A small network was trained on invented records. Each row is its activation on one of them, seen along a few directions.
Records have a field called Muma. Each example row is followed by its value.
The largest differences between rows may come from other fields.
In the rows, zero is written as 500.
Strong random noise was added to every row along 23 fixed directions; ignore it. To show where, here is one row again and again, with new noise each time:
[487 343 519 607 690 465 551 380 323 416 411 436 596 557 538 433 254 605
 457 453 384 294 374 355 557 447 434 467 711 577 504 359 594 736 343 395
 632 477 378 424 646 647 558 609 441]
[694 536 392 490 604 343 549 619 482 583 378 468 473 681 439 368 401 732
 418 557 316 457 736 657 545 559 551 372 533 291 465 639 410 454 414 588
 732 510 453 371 414 453 610 380 468]
[340 600 432 572 419 455 521 486 495 366 435 458 469 325 631 482 599 306
 361 325 415 289 361 243 483 481 456 589 328 463 315 327 358 452 480 125
 507 530 507 318 416 536 876 698 395]
[373 673 495 380 352 575 562 484 482 477 356 437 620 578 304 518 279 598
 615 705 525 445 354 534 706 547 511 362 589 328 445 602 529 495 353 424
 500 427 512 412 521 473 521 558 361]
[518 271 449 485 500 537 458 454 474 509 768 474 575 629 450 176 564 487
 471 437 541 668 473 529 679 478 654 486 455 351 516 467 424 379 685 265
 448 496 472 420 451 710 626 477 559]
[484 551 420 722 409 504 562 371 717 658 474 487 375 375 588 624 504 314
 566 370 345 441 548 278 444 508 404 467 319 548 669 448 484 700 645 355
 358 505 635 452 360 594 493 295 489]
[310 508 510 445 530 537 496 551 350 358 620 527 551 443 416 461 490 451
 580 450 475 609 428 442 675 601 733 476 211 516 541 518 580 473 781 432
 550 575 338 523 637 657 548 477 516]
[571 656 557 405 530 664 637 466 439 310 549 490 377 274 289 410 531 294
 582 464 583 532 315 476 400 419 460 470 405 552 535 497 651 708 535 401
 389 653 346 535 531 374 386 381 703]
[610 663 690 534 276 379 538 618 526 582 429 482 359 523 572 753 549 501
 527 556 530 642 647 472 457 466 567 316 383 570 633 402 429 416 428 574
 480 517 489 442 574 593 349 402 518]
[492 456 435 690 666 475 375 579 335 637 725 423 670 487 606 639 374 432
 249 494 473 458 425 342 469 503 613 548 594 427 478 459 395 393 356 532
 601 626 789 468 577 512 557 595 428]
[470 385 573 414 612 486 280 577 447 458 738 606 450 280 460 357 470 435
 315 315 535 347 619 584 710 403 424 803 468 436 469 574 559 431 438 600
 739 430 449 590 591 436 394 541 676]
[344 519 571 367 467 502 200 710 474 596 470 581 683 265 226 821 415 641
 259 685 536 557 606 426 564 561 609 604 549 489 307 519 578 297 432 285
 821 541 623 350 492 446 357 554 463]
[440 384 475 567 466 592 209 522 420 528 716 379 471 446 700 510 390 398
 308 514 484 281 423 490 493 484 379 502 594 423 447 450 361 479 421 345
 591 583 580 520 433 726 572 619 472]
[532 590 457 533 492 571 249 605 562 487 566 540 529 374 561 620 320 323
 480 439 432 455 444 318 466 507 380 489 366 576 437 365 276 710 536 337
 535 565 463 623 416 554 593 549 473]
[543 512 502 370 663 502 469 373 402 268 522 510 705 532 567 509 261 503
 493 493 515 449 483 512 524 475 291 558 696 618 420 385 463 639 413 625
 533 474 391 632 594 413 364 685 508]
[266 427 397 507 657 518 481 500 466 488 551 520 560 390 372 547 332 489
 577 518 335 233 415 408 690 607 488 453 493 432 557 631 533 608 604 354
 611 408 470 543 555 648 587 533 473]
[444 551 650 634 316 598 513 510 532 567 558 372 445 512 417 418 384 553
 424 570 569 414 445 331 532 509 524 529 495 376 421 464 605 562 407 409
 572 600 595 371 503 406 483 498 423]
[712 776 417 506 471 491 470 645 631 671 636 375 581 619 571 721 456 285
 672 459 523 579 629 423 485 356 411 547 292 425 608 481 264 626 489 624
 386 648 703 663 449 296 588 467 612]
[466 568 626 515 662 438 882 519 546 535 722 259 403 517 448 287 494 619
 321 635 522 637 584 445 294 416 562 557 502 261 573 401 799 474 557 539
 731 430 541 274 490 483 408 364 507]
[299 387 331 577 609 577 557 334 562 545 469 474 631 427 539 544 629 448
 501 423 406 404 468 406 481 508 556 604 404 545 543 550 659 590 749 332
 429 547 671 379 425 516 611 461 450]
[337 711 484 568 404 381 369 481 515 632 672 503 528 503 559 721 396 371
 271 453 444 515 558 280 616 286 426 477 404 517 558 465 443 463 381 527
 545 448 645 387 600 664 553 510 479]
[512 502 563 554 725 455 586 545 466 591 522 419 542 515 643 605 377 508
 511 464 571 307 423 462 618 398 570 589 603 449 624 437 502 602 276 660
 553 301 600 551 649 538 552 576 411]
[607 397 524 472 468 570 492 312 495 434 490 277 481 500 695 343 559 568
 422 419 662 576 644 577 550 663 579 830 502 373 311 288 538 390 608 302
 522 649 482 390 258 507 447 443 426]
[431 420 470 507 505 444 565 402 553 586 430 542 497 508 479 409 607 549
 491 420 415 476 587 566 540 364 411 616 508 484 577 597 657 518 513 515
 531 426 515 405 523 464 499 451 560]
[448 601 273 481 679 461 435 471 689 580 509 663 450 461 307 430 556 486
 560 376 449 708 521 387 487 396 508 609 377 594 486 619 526 644 612 566
 430 408 465 555 444 537 678 327 533]

[585 422 439 431 476 399 463 393 566 301 365 761 748 588 490 424 438 571
 365 416 343 539 663 452 597 496 475 251 465 708 421 408 347 540 627 437
 488 394 419 344 483 489 488 567 463] -> w12
[320 603 633 393 537 445 694 576 478 425 706 524 541 474 183 394 388 504
 419 659 400 395 473 410 538 452 310 426 555 323 464 604 567 530 522 379
 685 416 389 477 634 313 467 628 605] -> w20
[442 592 481 611 279 609 629 336 478 660 396 405 572 492 615 526 449 403
 517 523 446 654 403 625 472 403 475 520 446 405 712 578 749 473 440 659
 392 569 774 378 501 427 279 342 442] -> w77
[762 515 432 597 623 688 379 571 376 587 433 534 564 511 400 409 390 498
 498 438 577 562 398 575 577 642 749 571 457 442 412 604 446 648 450 576
 462 762 540 597 454 227 513 342 454] -> w53
[656 336 385 400 558 584 280 588 615 281 663 520 588 280 501 426 260 491
 479 499 391 544 758 609 445 685 475 452 408 517 516 462 517 433 722 625
 694 538 657 563 299 561 166 390 605] -> w72
[653 502 523 530 411 514 398 500 617 531 450 638 589 517 561 516 404 459
 413 480 408 508 594 513 451 510 368 389 491 559 493 456 332 615 521 505
 486 471 522 515 401 359 392 488 464] -> w42
[595 559 581 460 474 450 584 689 612 538 352 427 393 503 498 485 548 623
 673 563 398 515 701 618 285 529 330 643 408 431 489 540 572 580 561 624
 697 563 423 607 426 241 464 493 563] -> w77
[601 671 439 490 639 423 686 563 575 558 648 526 426 427 401 590 514 294
 349 514 345 350 551 441 423 284 419 176 425 445 716 558 423 660 501 409
 487 407 570 368 471 515 531 336 661] -> w46
[532 493 229 510 421 515 253 590 639 572 485 416 383 327 486 625 554 347
 699 363 425 398 597 492 449 380 353 614 393 520 568 620 513 450 437 539
 473 617 749 574 366 611 602 436 694] -> w40
[441 348 606 753 460 436 594 502 419 762 554 172 421 748 703 518 363 657
 635 579 437 424 531 457 538 430 490 556 611 333 718 460 667 540 366 587
 634 521 636 487 633 765 518 500 439] -> w72
[665 322 550 486 720 435 691 495 586 545 275 511 371 461 432 548 795 610
 489 504 603 312 435 502 312 319 558 452 775 652 538 425 583 611 315 312
 417 311 498 338 468 512 634 481 570] -> w38
[556 422 643 733 516 515 473 507 417 490 475 568 315 323 670 649 314 457
 299 528 407 262 385 396 484 792 644 172 558 570 569 375 339 581 460 391
 534 423 434 470 480 752 337 391 299] -> w46
[568 510 459 562 486 397 604 370 482 455 367 467 606 566 533 550 386 523
 695 367 522 389 586 437 715 602 449 654 585 498 482 485 462 430 331 698
 415 502 582 587 588 324 425 604 487] -> w53
[576 798 356 375 422 434 408 656 518 335 563 428 445 497 255 459 243 425
 614 462 465 635 523 336 624 377 488 389 291 466 464 478 464 504 382 563
 593 556 469 490 512 615 634 439 633] -> w23
[541 646 535 572 400 633 419 554 544 450 435 496 469 509 610 368 319 489
 403 494 640 414 283 463 520 507 601 460 497 441 365 454 416 549 242 677
 467 424 607 482 476 414 613 566 248] -> w42
[551 535 514 561 374 538 321 597 599 567 266 565 590 476 319 814 445 556
 712 507 508 470 558 243 479 501 478 492 447 759 430 450 498 698 456 423
 469 691 554 560 528 368 497 529 536] -> w81
[309 576 353 516 496 654 308 530 620 623 789 466 643 533 573 568 501 274
 453 476 479 430 436 371 524 338 423 550 275 457 536 559 420 648 713 409
 439 564 704 572 431 504 727 558 500] -> w81
[474 564 455 445 556 611 557 467 437 276 320 457 652 484 472 452 295 565
 530 574 459 388 359 482 506 572 538 410 534 517 387 455 564 645 459 467
 539 516 505 427 486 440 553 597 353] -> w72
[612 452 554 489 478 678 251 709 590 489 567 483 447 553 612 483 412 585
 390 658 594 316 498 631 391 553 582 292 526 500 427 552 361 587 470 636
 563 515 610 568 402 497 524 534 378] -> w20
[497 548 437 422 575 550 575 552 394 512 419 482 701 441 325 554 321 424
 573 534 416 395 327 491 660 410 497 432 536 378 582 526 529 599 370 308
 552 459 532 429 556 455 564 545 539] -> w40
[394 493 341 428 547 384 492 250 585 510 434 592 409 477 458 518 532 536
 507 453 504 477 552 545 650 549 396 569 683 539 474 595 492 387 446 525
 390 273 452 504 430 676 479 422 486] -> w38
[543 750 378 564 608 480 375 559 505 604 502 360 479 575 452 684 317 462
 500 463 473 467 506 247 574 419 524 546 378 504 442 440 427 744 422 423
 553 616 525 509 460 579 763 422 461] -> w23
[516 451 667 622 530 611 554 684 500 555 598 416 329 429 446 509 619 482
 526 498 505 190 545 413 449 595 623 517 279 448 535 572 591 710 695 402
 615 713 460 536 515 308 551 431 591] -> w31
[586 627 579 490 656 422 643 618 331 449 668 472 521 418 635 576 560 340
 458 500 556 737 442 494 347 690 572 637 441 392 427 329 261 319 590 471
 505 593 388 689 515 364 474 586 485] -> w81
[660 408 552 407 633 562 564 595 365 479 325 411 593 547 689 553 506 597
 608 666 521 643 408 766 312 660 572 467 625 457 499 394 407 504 545 437
 523 516 380 611 416 522 446 551 384] -> w12
[413 627 624 337 366 584 580 728 523 548 434 625 708 379 254 444 323 439
 615 612 532 703 267 532 687 469 615 430 348 305 571 471 506 463 446 359
 589 266 427 485 574 406 453 559 426] -> w42
[456 333 385 635 655 354 589 549 469 647 225 450 618 494 653 509 392 587
 715 349 228 538 528 442 487 569 467 778 399 459 604 371 598 605 578 430
 726 431 434 538 497 562 639 513 402] -> w31
[329 686 410 518 437 459 514 401 467 479 464 540 519 439 454 578 343 473
 383 568 400 650 404 413 477 605 479 453 495 494 453 511 538 418 495 517
 518 445 519 420 461 566 441 426 368] -> w38
[510 437 468 463 639 556 517 338 651 314 485 369 479 622 724 437 561 666
 514 531 641 417 614 515 321 598 474 620 615 634 321 399 533 590 628 674
 431 496 537 556 354 469 533 585 359] -> w77
[597 414 437 377 529 485 504 596 439 381 439 583 616 602 385 269 639 557
 731 374 490 776 580 602 501 457 575 615 301 572 481 527 564 476 682 599
 520 658 303 596 573 365 577 520 670] -> w40
[439 570 537 458 406 462 473 281 498 518 472 549 444 499 519 664 435 503
 447 546 484 450 618 552 641 626 377 463 585 533 512 551 466 511 551 466
 432 471 392 516 465 562 272 393 480] -> w31
[567 521 441 375 676 361 453 531 508 489 467 460 438 547 339 394 564 732
 398 439 638 584 702 512 654 476 668 790 569 418 269 512 578 321 360 543
 663 448 472 381 450 485 640 447 510] -> w46
[357 482 664 582 561 403 594 517 538 538 547 649 376 621 493 394 653 685
 199 559 468 535 534 447 431 403 668 300 455 610 529 550 607 557 601 594
 576 311 401 308 617 595 579 432 380] -> w23
[215 324 533 572 437 427 423 254 309 436 755 322 329 497 597 556 694 523
 374 486 566 391 572 464 477 487 354 696 716 579 453 564 719 214 489 529
 490 671 542 477 643 747 391 607 644] -> w53
[514 578 451 526 371 536 523 416 286 389 599 427 460 579 571 315 539 391
 526 457 562 727 318 585 474 489 525 516 501 443 460 537 477 306 420 633
 331 670 494 547 577 540 524 537 534] -> w12
[445 675 643 600 478 543 673 328 468 493 535 583 432 582 598 434 592 431
 433 495 566 676 359 450 398 602 493 541 458 551 425 471 423 644 631 548
 282 546 326 604 553 311 466 477 356] -> w20

Which value of Muma does each new row have?
[578 490 526 463 547 358 784 398 570 362 362 501 583 486 468 540 435 545
 704 450 445 549 647 425 636 702 562 487 461 495 536 348 452 456 645 415
 461 371 439 482 477 470 393 488 469] -> w77
[369 540 584 656 256 508 613 342 540 727 455 426 440 527 500 760 677 392
 636 513 459 421 534 401 499 467 367 531 462 529 650 596 592 567 578 361
 308 653 613 472 548 414 403 431 580] -> w42
[548 638 369 276 406 544 436 429 698 606 387 323 509 465 369 443 300 543
 675 554 630 703 559 581 749 514 419 766 531 228 413 399 506 448 399 267
 535 332 489 476 199 636 502 369 453] -> w23
[430 589 479 535 490 401 581 356 393 509 352 334 247 459 504 543 504 538
 513 519 405 409 500 450 379 448 233 562 655 499 451 482 623 568 337 349
 567 600 284 458 492 695 539 464 571] -> w12
[664 482 491 675 546 397 424 434 502 378 500 653 550 448 417 665 458 477
 301 406 378 498 664 179 387 551 521 284 506 806 406 381 379 602 545 422
 457 701 576 390 515 456 417 458 562] -> w72
[427 666 571 631 540 467 703 510 334 595 507 583 639 393 488 724 405 385
 323 629 410 507 342 474 400 664 532 385 588 413 552 578 448 397 405 594
 492 522 650 492 616 211 282 521 372] -> w46
[756 484 439 499 379 405 411 671 625 491 392 366 411 564 436 483 572 603
 559 514 487 583 706 432 241 401 375 504 538 533 364 382 442 416 363 426
 599 684 581 406 353 440 610 533 636] -> w53
[429 429 536 582 279 426 510 599 728 582 468 679 644 605 425 317 508 594
 560 521 350 707 587 351 441 603 395 518 379 450 382 432 337 440 697 366
 560 420 463 501 421 316 586 631 390] -> w81
[410 557 545 486 653 434 662 479 644 441 586 538 565 449 316 499 460 511
 499 529 539 508 470 185 413 451 403 544 583 560 413 354 509 619 509 371
 509 366 438 498 536 416 551 617 502] -> w40
[539 328 590 364 565 480 394 661 352 408 403 509 629 412 422 602 357 607
 605 524 612 315 460 587 756 569 646 533 633 480 490 456 495 360 298 479
 657 386 483 543 637 554 427 665 513] -> w31
[500 414 450 722 453 479 528 529 497 530 490 492 405 319 483 393 629 397
 413 376 345 625 433 313 193 396 462 552 411 561 511 413 631 495 518 345
 535 667 627 351 464 522 560 446 584] -> w72
[569 481 358 482 635 613 456 486 339 369 490 475 557 598 596 386 474 444
 513 461 289 465 461 638 360 425 447 325 340 605 583 579 551 796 723 536
 535 751 336 544 504 535 601 435 592] -> w77
